G: 50  41  -50  -41  2  -50  12  40  -42  34  -46  -52  43  47  -40  50  53  54  -51  44  33  0  -54  -49
V: -58  -42  -47  40  50  -52  35  36  3  46  32  -12  -42  -37  -45  -41  32  -38  -42  12  40  40  -40  49
X: 50  40  35  -42  -41  -42  -37  33  12  -40  46  40  -58  -12  -45  -42  -47  32  3  49  -38  40  -52  36
C: -49  -36  -35  31  27  21  34  -39  11  38  -28  -51  31  -51  36  35  11  -47  -18  -43  30  -39  36  -44
M: -49  -51  -54  40  34  43  41  -42  12  50  -40  -41  32  0  54  47  53  -50  2  -52  50  -46  44  -50
perm: -54  -52  -51  -50  -50  -49  -46  -42  -41  -40  0  2  12  32  34  40  41  43  44  47  50  50  53  54 -> M
perm: 36  -52  40  -38  49  3  32  -47  -42  -45  -12  -58  40  46  -40  12  33  -37  -42  -41  -42  35  40  50 -> X
perm: 44  -50  -49  -51  -54  40  34  43  41  -42  12  50  -40  -41  32  0  54  47  53  -50  2  -52  50  -46 -> M

roru: -12  2  -6  11
Vivu: 18  -2  -14  -9
Zivo: 15  -7  -15  -6
vigu: -2  -15  -1  18
gov: 1  10  4  6
gad: -9  23  -44  3
ped: 11  10  -3  -9
nus: 18  -14  -8  -2
bik: 5  10  1  4
viz: 12  2  -18  -13
perm: 6  4  10  1 -> gov
perm: 18  -9  -14  -2 -> Vivu
gone ped: -9  -3  10 -> 11
perm: -9  -14  -2  18 -> Vivu
gone vigu: -15  18  -1 -> -2
perm: 4  1  10  5 -> bik

J: -30  20  25  -11
N: -5  11  14  -10
E: 20  25  -10  -30
S: -9  14  11  -5
gone S: 14  -5  -9 -> 11
perm: -10  -5  11  14 -> N
gone E: -30  20  -10 -> 25
perm: 20  25  -11  -30 -> J

rir: -2  -6  -10  15  5  -7  -8  14  15  -5  -17  -3  12  -32  -15  -31  -8  -41  11  3
vun: -2  -7  12  -31  -8  -6  -3  -8  15  -17  -15  5  14  11  15  -10  3  -41  -31  -5
buki: 7  6  12  -32  4  -6  3  4  1  26  -4  14  10  -24  14  -1  10  -16  0  -7
daped: -5  -1  -16  27  -3  5  -5  2  7  5  5  0  -6  -5  -2  -17  0  -45  17  -6
kenib: 12  -32  1  14  4  -7  -24  -1  -6  7  4  3  26  10  6  0  -4  10  -16  15
maner: 2  8  27  -13  -10  36  -5  2  -21  -19  -8  19  -5  -1  3  11  -5  29  16  -17
perm: -32  -24  -16  -7  -6  -4  -1  0  1  3  4  4  6  7  10  10  12  14  14  26 -> buki
gone rir: 15  -3  -41  15  3  -32  -8  11  12  -2  -17  -31  14  -15  -8  -6  -10  5  -5 -> -7
perm: -5  -31  -41  3  -10  15  11  14  5  -15  -17  15  -8  -3  -6  -8  -31  12  -7  -2 -> vun
gone rir: -32  -41  3  -7  -8  -6  -8  14  -10  15  -31  12  -5  5  11  -3  -2  15  -15 -> -17

lagof: 3  5  3  3  14  26  1  10  1  1  3  55  2
Zitan: 7  6  4  5  22  13  1  6  3  1  6  50  3
tevu: 6  6  3  5  30  13  1  5  3  1  6  44  2
nudi: 1  5  3  2  10  26  3  3  3  1  2  14  55
Dirof: 9  3  7  8  4  6  41  4  3  8  4  0  1
dugi: 5  6  4  4  13  17  1  8  2  1  4  58  3
perad: 9  7  4  6  31  8  2  4  4  1  8  5  3
perm: 2  55  3  1  1  10  1  26  14  3  3  5  3 -> lagof
perm: 3  1  2  2  3  55  26  10  3  3  1  14  5 -> nudi
perm: 3  5  8  1  4  4  2  8  31  6  4  7  9 -> perad
gone dugi: 2  5  6  1  4  58  4  4  13  17  3  1 -> 8
gone lagof: 3  10  1  3  3  14  5  1  1  55  2  3 -> 26
gone Dirof: 8  4  3  0  41  8  3  9  4  7  4  6 -> 1

mizi: -5  0  -41  1  1  -3  17  -44  1  4  -43  -2  0  -5  -10  -2  -1  -3  -2  -3  -7  -2  0  3  0  2  -6  -3  1  -40  0  4
tuvu: 18  12  12  19  14  18  6  22  18  27  12  12  19  11  -36  17  15  -35  14  19  15  23  -38  -30  12  15  21  14  15  17  6  22
rabel: -19  -23  -16  -19  -25  13  -13  -17  -21  -16  7  -17  -19  -14  14  15  -22  -16  -20  -15  -23  13  -23  -22  -17  -17  -10  -18  -20  -18  -23  -20
pofu: 16  22  13  15  22  -12  13  17  19  15  -14  15  14  12  20  -12  23  14  21  16  21  -10  22  20  14  14  11  18  14  15  19  17
dak: 3  17  -2  4  2  -40  -5  -6  -2  -2  -43  1  1  -7  0  -44  1  -2  -3  -1  0  -42  4  -19  -19  -17  -12  -19  -19  -17  -22  -19
dad: 19  27  12  22  22  -36  11  12  19  6  -30  15  18  12  24  -38  18  14  17  12  18  -35  21  15  17  15  6  12  14  14  19  15
nepus: 22  29  18  24  25  -22  18  17  20  16  -20  21  21  17  25  -25  22  19  21  19  22  -20  27  20  21  19  12  18  18  20  21  20
mefef: 3  17  -2  4  2  -40  -5  -6  -2  -2  -43  1  1  -7  0  -44  1  -2  -3  -1  0  -42  4  -3  0  0  -10  -5  -3  1  0  -3
perm: -14  -12  -12  -10  11  12  13  13  14  14  14  14  14  15  15  15  15  16  16  17  17  18  19  19  20  20  21  21  22  22  22  23 -> pofu
perm: -5  -3  1  0  -3  3  17  -2  4  2  -40  -5  -6  -2  -2  -43  1  1  -7  0  -44  1  -2  -3  -1  0  -42  4  -3  0  0  -10 -> mefef
gone rabel: -17  -19  -14  -15  -20  13  -22  13  -20  -13  -25  -22  -17  -19  -18  -23  -10  -16  -23  -23  -21  -20  14  -17  -23  -19  -16  -17  7  -18  -16 -> 15
perm: -30  12  -38  19  14  24  11  19  15  15  -35  12  22  14  6  15  14  12  21  27  18  12  15  17  12  19  18  18  6  22  -36  17 -> dad

mera: 28  34  -27  28  -30  0  31  -30  28  -33  -30  -29  -10  -10  -13  -32  -17  24  2  1  -29  33  -12  -24  -32
rediz: 29  29  11  18  -19  -28  29  -12  15  -22  -19  -18  -41  4  -33  44  49  -21  11  -39  8  -17  2  48  11
keme: -4  -25  11  -32  33  1  31  22  -30  33  32  32  -12  -25  19  16  -6  -20  -42  30  16  -15  -17  7  33
dusa: -33  22  -6  -43  26  -5  23  -9  -39  23  26  26  -9  -24  16  -3  -6  -30  -27  38  -14  29  -25  -5  24
baz: -37  10  11  18  -19  -28  29  -12  15  -22  -19  -18  -41  -23  -38  9  11  5  -22  -12  -14  30  -20  13  -21
molob: 32  -17  16  11  33  33  -20  -25  -6  -25  33  -23  16  -32  32  -42  1  -12  7  22  -15  -30  -4  19  30
vifan: -4  -25  11  -32  33  1  -22  22  -30  33  32  32  -12  -25  19  16  -6  -20  -42  30  16  -15  -17  -28  33
badi: 29  29  11  18  -19  -28  29  -12  15  -22  -19  -18  -41  4  -33  44  49  -21  11  -39  -42  24  -40  -3  13
Nat: 32  -36  -22  31  12  37  -37  -27  38  13  12  12  23  -10  13  -12  -17  46  -1  -6  -25  -34  -11  -21  13
perm: -42  -32  -30  -25  -25  -20  -17  -15  -12  -6  -4  1  7  11  16  16  19  22  30  31  32  32  33  33  33 -> keme
gone keme: 16  1  -42  -25  32  31  11  33  -25  -15  32  33  -12  -32  22  -6  -4  -20  7  19  16  -30  -17  33 -> 30
gone baz: 30  11  13  -18  -37  15  5  9  -21  -41  10  -12  11  -20  -22  -19  -22  18  -28  -12  29  -19  -23  -14 -> -38
gone molob: 16  -32  1  16  30  -17  -23  -42  32  22  -15  11  33  -30  -12  33  -25  -20  7  32  33  -25  19  -4 -> -6

ras: 49  -50  34  -15
Besir: 7  33  8  12
dun: 14  -33  30  -5
penu: 34  48  -50  -15
nov: -1  26  -2  15
nibok: -1  26  15  16
mon: 34  48  -50  52
bobu: 7  40  -15  16
perm: 34  -15  -50  49 -> ras
perm: -15  34  48  -50 -> penu

